data =
[[122, 116, 122, 136, 118, 114, 140, 105, 106, 123, 145],
 [115, 117, 130, 117, 133, 116, 143, 112, 101, 121, 153]]
data[0][0] = 122
data[0][7] = 105
data[1][8] = 101
data[0][3] = 136
data[1][10] = 153
data[:, 0] = [122, 115]
data[1][7] = 112
data[0] = [122, 116, 122, 136, 118, 114, 140, 105, 106, 123, 145]
data[1][4] = 133

x =
[[134 135 134 111]
 [128 121 131 131]
 [127 131 128 123]
 [150 124 126 130]
 [129 131 121 129]
 [128 131 131 135]
 [124 131 121 122]
 [128 128 128 128]
 [141 126 119 132]
 [134 132 135 117]
 [130 135 127 135]
 [139 120 119 124]
 [131 128 128 128]]
x[0,0] -> 134
x[-5] -> [141, 126, 119, 132]
x[-12,-2] -> 131
x[5,-3] -> 131
x[-5,-4] -> 141
x[0,-3] -> 135
x[4,0] -> 129
x[-4,-4] -> 134
x[:, -3] -> [135, 121, 131, 124, 131, 131, 131, 128, 126, 132, 135, 120, 128]
x[2,-2] -> 128
x[3] -> [150, 124, 126, 130]
x[-3] -> [130, 135, 127, 135]
x[-1] -> [131, 128, 128, 128]
x[-13,-2] -> 134
x[-10,1] -> 124
x[6,2] -> 121
x[-3,0] -> 130
x[5,-4] -> 128
x[10,-2] -> 127
x[:, -4] -> [134, 128, 127, 150, 129, 128, 124, 128, 141, 134, 130, 139, 131]
x[-7,1] -> 131

W =
[[149 133 125 139 128 127 134 147 123]
 [142 135 129 116 128 144 137 114 141]]
W[-2,0] -> 149
W[1,-4] -> 144
W[:, 6] -> [134, 137]
W[0,-7] -> 125
W[:, -5] -> [128, 128]
W[1,0] -> 142
W[-2,7] -> 147
W[1,4] -> 128

arr =
[[125 120 107 137 134 144]
 [133 138 125 118 111 127]
 [135 140 128 140 126 152]
 [132 130 110 135 117 131]
 [120 142 134 149 142 123]
 [136 146 149 126 124 142]
 [131 128 131 128 128 133]]
Indices start at 0.
row 0 col 0 -> 125
row 4 col 2 -> 134
row 5 col 1 -> 146
row 5 col 3 -> 126
row 2 col 5 -> 152
row 3 col 2 -> 110
row 0 col 5 -> 144
row 6 col 2 -> 131
row 6 col 4 -> 128
row 5 col 4 -> 124

a =
129  128  132  132  121  133  125  112  134  124  135  110  143
127  142  153  133  126  138  125  119  127  129  131  152  114
118  120  105  123  138  123  127  141  118  125  133  125  137
Rows and columns are counted from 0.
(0, 0) = 129
(1, 9) = 129
(0, 12) = 143
(0, 4) = 121
(1, 5) = 138
(2, 3) = 123
(2, 4) = 138
(0, 8) = 134
(1, 2) = 153
(2, 1) = 120

B = array([128, 130, 140, 115, 119, 125, 153, 152, 132, 107, 127, 147])
B[0] = 128
B[10] = 127
B[8] = 132
B[6] = 153
B[2] = 140

m =
array([[115, 137, 145, 122, 114, 140, 130, 134, 143, 128, 114, 132],
       [117, 134, 133, 123, 117, 137, 131, 134, 137, 130, 121, 131],
       [125, 132, 120, 128, 124, 123, 121, 121, 132, 120, 130, 135],
       [128, 120, 129, 139, 129, 138, 141, 141, 124, 140, 129, 128],
       [124, 106, 127, 136, 135, 146, 151, 149, 110, 146, 130, 112],
       [132, 129, 129, 133, 126, 128, 132, 132, 128, 135, 129, 131],
       [125, 143, 122, 112, 121, 113, 109, 111, 137, 111, 123, 135],
       [131, 128, 129, 134, 125, 128, 133, 133, 129, 135, 128, 132],
       [124, 125, 120, 129, 124, 128, 127, 127, 126, 125, 128, 128],
       [128, 129, 131, 126, 127, 129, 125, 126, 130, 123, 126, 124],
       [122, 134, 120, 139, 127, 131, 127, 127, 136, 125, 138, 146],
       [123, 146, 124, 112, 117, 109, 104, 105, 143, 104, 119, 139],
       [124, 128, 133, 128, 119, 132, 134, 136, 130, 136, 121, 129],
       [128, 128, 127, 129, 127, 128, 124, 125, 130, 121, 127, 127],
       [135, 128, 127, 131, 139, 125, 131, 129, 124, 134, 138, 130]])
m[-15,-12]: 115
m[13,4]: 127
m[8,-11]: 125
m[:, -9]: [122, 123, 128, 139, 136, 133, 112, 134, 129, 126, 139, 112, 128, 129, 131]
m[-3,-10]: 133
m[-10,-5]: 132
m[7,6]: 133
m[4]: [124, 106, 127, 136, 135, 146, 151, 149, 110, 146, 130, 112]
m[:, -2]: [114, 121, 130, 129, 130, 129, 123, 128, 128, 126, 138, 119, 121, 127, 138]
m[10,-10]: 120
m[14,-8]: 139
m[12,9]: 136
m[-9]: [125, 143, 122, 112, 121, 113, 109, 111, 137, 111, 123, 135]
m[-2,3]: 129
m[-14,11]: 131
m[-14]: [117, 134, 133, 123, 117, 137, 131, 134, 137, 130, 121, 131]
m[-1,8]: 124
m[-6,-10]: 131
m[-9,5]: 113
m[8]: [124, 125, 120, 129, 124, 128, 127, 127, 126, 125, 128, 128]
m[-9,-10]: 122
m[10,-1]: 146
m[12,-7]: 132
m[:, 2]: [145, 133, 120, 129, 127, 129, 122, 129, 120, 131, 120, 124, 133, 127, 127]
m[-13,-8]: 124
m[8,3]: 129
m[1,-5]: 134
m[5,-9]: 133
m[3,8]: 124
m[-13,9]: 120
m[:, -12]: [115, 117, 125, 128, 124, 132, 125, 131, 124, 128, 122, 123, 124, 128, 135]
m[-3]: [124, 128, 133, 128, 119, 132, 134, 136, 130, 136, 121, 129]
m[11,-10]: 124
m[-4,-3]: 104
m[9,-12]: 128
m[-7,11]: 128

X = ((127, 126, 146, 110, 129), (125, 130, 143, 139, 137), (127, 134, 127, 111, 122), (133, 121, 133, 136, 126), (126, 125, 122, 124, 131), (126, 122, 115, 131, 129), (136, 129, 117, 136, 132), (125, 129, 123, 129, 124), (120, 123, 134, 152, 125), (129, 123, 122, 147, 126), (120, 133, 133, 147, 125), (135, 129, 136, 116, 132), (134, 135, 121, 140, 127), (126, 124, 120, 129, 129), (128, 128, 128, 153, 129), (126, 124, 113, 122, 128))
Indices start at 0.
(0, 0) = 127
(8, 0) = 120
(2, 2) = 127
(9, 1) = 123
(2, 0) = 127
(3, 2) = 133
(4, 4) = 131
(2, 4) = 122
(7, 1) = 129
(5, 2) = 115
(6, 2) = 117
(9, 2) = 122
(11, 2) = 136
(15, 1) = 124
(13, 2) = 120
(15, 0) = 126
(1, 1) = 130
(1, 2) = 143
(2, 3) = 111
(12, 2) = 121
(0, 2) = 146
(6, 4) = 132
(13, 3) = 129
(4, 2) = 122
(8, 2) = 134
(4, 1) = 125
(8, 3) = 152
(10, 1) = 133
(6, 3) = 136
(13, 0) = 126
(3, 4) = 126

A =
[[140 125 135 130 144 138 126 121 136 133 136 131]
 [123 130 122 139 126 127 134 128 121 133 129 137]
 [139 131 135 117 134 139 122 137 135 134 126 118]
 [132 137 146 120 130 132 132 154 133 133 131 117]
 [144 124 130 125 143 138 125 117 140 131 133 129]
 [115 134 119 144 115 117 140 127 118 126 127 143]
 [139 129 125 121 129 137 121 131 132 134 120 124]
 [119 125 124 128 116 116 128 121 127 114 127 131]
 [130 126 115 147 138 135 131 117 122 143 129 145]
 [127 131 146 116 126 122 126 141 138 118 133 116]
 [120 130 135 129 120 116 135 127 130 114 135 130]
 [144 135 121 135 139 147 128 135 131 151 123 137]
 [122 126 120 140 122 118 134 114 127 120 129 143]]
Rows and columns are counted from 0.
(0, 0): 140
(9, 4): 126
(1, 1): 130
(5, 2): 119
(0, 9): 133
(6, 1): 129
(8, 11): 145
(6, 10): 120
(3, 1): 137
(3, 10): 131
(12, 4): 122
(9, 2): 146
(12, 11): 143
(4, 3): 125
(9, 3): 116
(12, 1): 126
(0, 10): 136
(1, 4): 126
(11, 8): 131
(5, 3): 144
(8, 1): 126
(7, 4): 116
(8, 7): 117
(8, 5): 135
(2, 11): 118
(11, 3): 135
(8, 4): 138
(4, 1): 124
(8, 0): 130
(8, 2): 115
(7, 6): 128
(0, 2): 135
(10, 0): 120
(10, 9): 114
(10, 1): 130
(11, 0): 144
(10, 4): 120
(6, 0): 139
